Each row below is a small network's average activation on inputs in which a field has the value named, seen along a few directions.
Values that are neighbours, or in one group, have similar rows; names and order tell nothing.
In the rows, zero is written as 500.
Strong random noise was added to every row along 3 fixed directions; ignore it. To show where, here is one row again and again, with new noise each time:
[529 488 493 561 678 543 596 478 522 687 383 436 568 578]
[563 462 609 521 707 560 586 477 489 854 355 402 650 644]
[252 313 225 608 851 467 715 248 658 145 558 347 458 530]
[639 661 465 560 495 552 543 616 507 736 326 550 473 478]
[564 788 240 510 342 488 572 610 612 397 392 623 235 285]


Tonuz, 24 values:
f1: [472 312 473 681 575 617 431 534 480 229 643 443 674 577]
f9: [384 557 364 355 600 422 658 377 650 395 498 402 402 442]
f17: [423 500 276 701 520 405 469 535 488 304 507 643 322 432]
f16: [466 430 484 465 653 547 599 316 524 485 518 423 669 416]
f8: [444 280 666 279 485 527 457 336 471 367 656 365 554 584]
f4: [448 463 449 698 450 532 450 505 514 268 557 554 586 451]
f2: [501 353 323 900 801 605 517 538 466 435 440 475 705 523]
f20: [420 417 595 316 458 568 446 516 630 374 633 358 531 552]
f6: [492 617 609 344 323 464 508 590 615 583 550 487 371 514]
f21: [423 349 633 589 611 473 483 486 447 590 534 488 554 727]
f7: [275 415 435 402 544 377 544 409 642 380 574 423 428 446]
f15: [323 330 329 432 679 379 665 210 444 242 610 351 425 494]
f5: [544 555 553 335 295 506 421 590 520 383 624 543 201 533]
f18: [470 495 314 764 571 471 467 577 574 315 443 599 576 410]
f19: [579 393 637 521 590 472 431 358 374 704 495 441 736 609]
f23: [512 454 617 615 488 470 428 502 355 517 495 554 509 616]
f3: [657 705 519 485 315 520 368 618 503 601 404 695 519 285]
f11: [529 553 425 471 562 500 575 371 420 425 524 548 534 376]
f10: [528 522 645 362 362 608 409 711 518 695 553 512 489 599]
f12: [453 285 540 762 561 507 440 452 376 325 540 514 668 570]
f13: [441 294 633 311 488 500 457 402 407 439 615 421 497 652]
f14: [483 368 693 651 622 596 465 538 538 629 490 395 703 629]
f24: [555 540 582 447 625 484 567 506 365 803 375 497 533 593]
f22: [642 547 535 595 430 425 429 546 324 702 447 583 536 555]
Each value of Tonuz is a pair of two hidden parts, and every pair occurs once (6 first parts, 4 second parts).
Changing only the second part turns f20 into f14. f8 has the same second part as f20; what does that change turn f8 into?
> f12
Changing only the second part turns f24 into f17. f11 has the same second part as f24; what does that change turn f11 into?
> f19
Changing only the second part turns f7 into f10. f3 has the same second part as f7; what does that change turn f3 into?
> f1
Changing only the second part turns f18 into f2. f22 has the same second part as f18; what does that change turn f22 into?
> f15

Novot, 24 values:
k14: [622 628 447 634 551 629 563 636 539 727 349 500 544 516]
k5: [432 343 286 807 819 601 615 470 542 410 446 479 681 470]
k18: [585 376 317 919 845 569 597 502 326 527 416 548 553 663]
k17: [705 589 599 344 570 487 487 477 395 913 314 488 581 522]
k6: [540 727 550 372 274 441 496 665 550 629 337 664 254 420]
k13: [394 454 338 618 453 416 472 577 557 304 612 505 332 562]
k1: [688 680 650 549 357 462 512 666 321 909 358 613 403 507]
k16: [657 623 523 391 227 516 370 566 475 349 598 600 454 331]
k11: [592 406 444 825 489 466 345 615 343 514 528 630 487 618]
k20: [369 329 436 547 574 576 485 538 589 208 631 348 555 629]
k15: [468 562 686 105 592 504 638 423 617 824 389 392 468 636]
k24: [434 354 532 489 486 568 443 583 473 373 606 550 382 553]
k23: [476 358 364 680 824 535 598 391 437 444 457 445 658 438]
k9: [401 787 637  64 287 403 570 493 712 698 505 436 385 392]
k7: [376 431 429 443 703 415 556 294 546 434 519 422 649 474]
k19: [331 365 515 457 563 495 501 361 663 309 568 365 586 502]
k4: [513 632 400 663 343 570 393 722 571 423 490 621 397 375]
k12: [581 381 787 428 460 429 430 380 378 798 510 410 635 607]
k2: [456 481 697 213 399 409 459 317 560 564 545 371 624 490]
k22: [530 517 513 483 319 542 425 548 364 363 544 570 345 551]
k8: [363 499 330 582 561 454 547 391 703 225 599 496 500 353]
k3: [624 527 679 364 298 544 402 490 350 498 486 536 494 506]
k21: [567 483 367 736 444 631 416 673 510 195 588 599 569 458]
k10: [509 565 518 504 490 425 574 447 353 596 472 548 535 448]
Each value of Novot is a pair of two hidden parts, and every pair occurs once (6 first parts, 4 second parts).
Changing only the second part turns k8 into k21. k10 has the same second part as k8; what does that change turn k10 into?
> k3
Changing only the second part turns k9 into k20. k1 has the same second part as k9; what does that change turn k1 into?
> k22
Changing only the second part turns k2 into k7. k13 has the same second part as k2; what does that change turn k13 into?
> k6
Changing only the second part turns k14 into k4. k18 has the same second part as k14; what does that change turn k18 into?
> k11
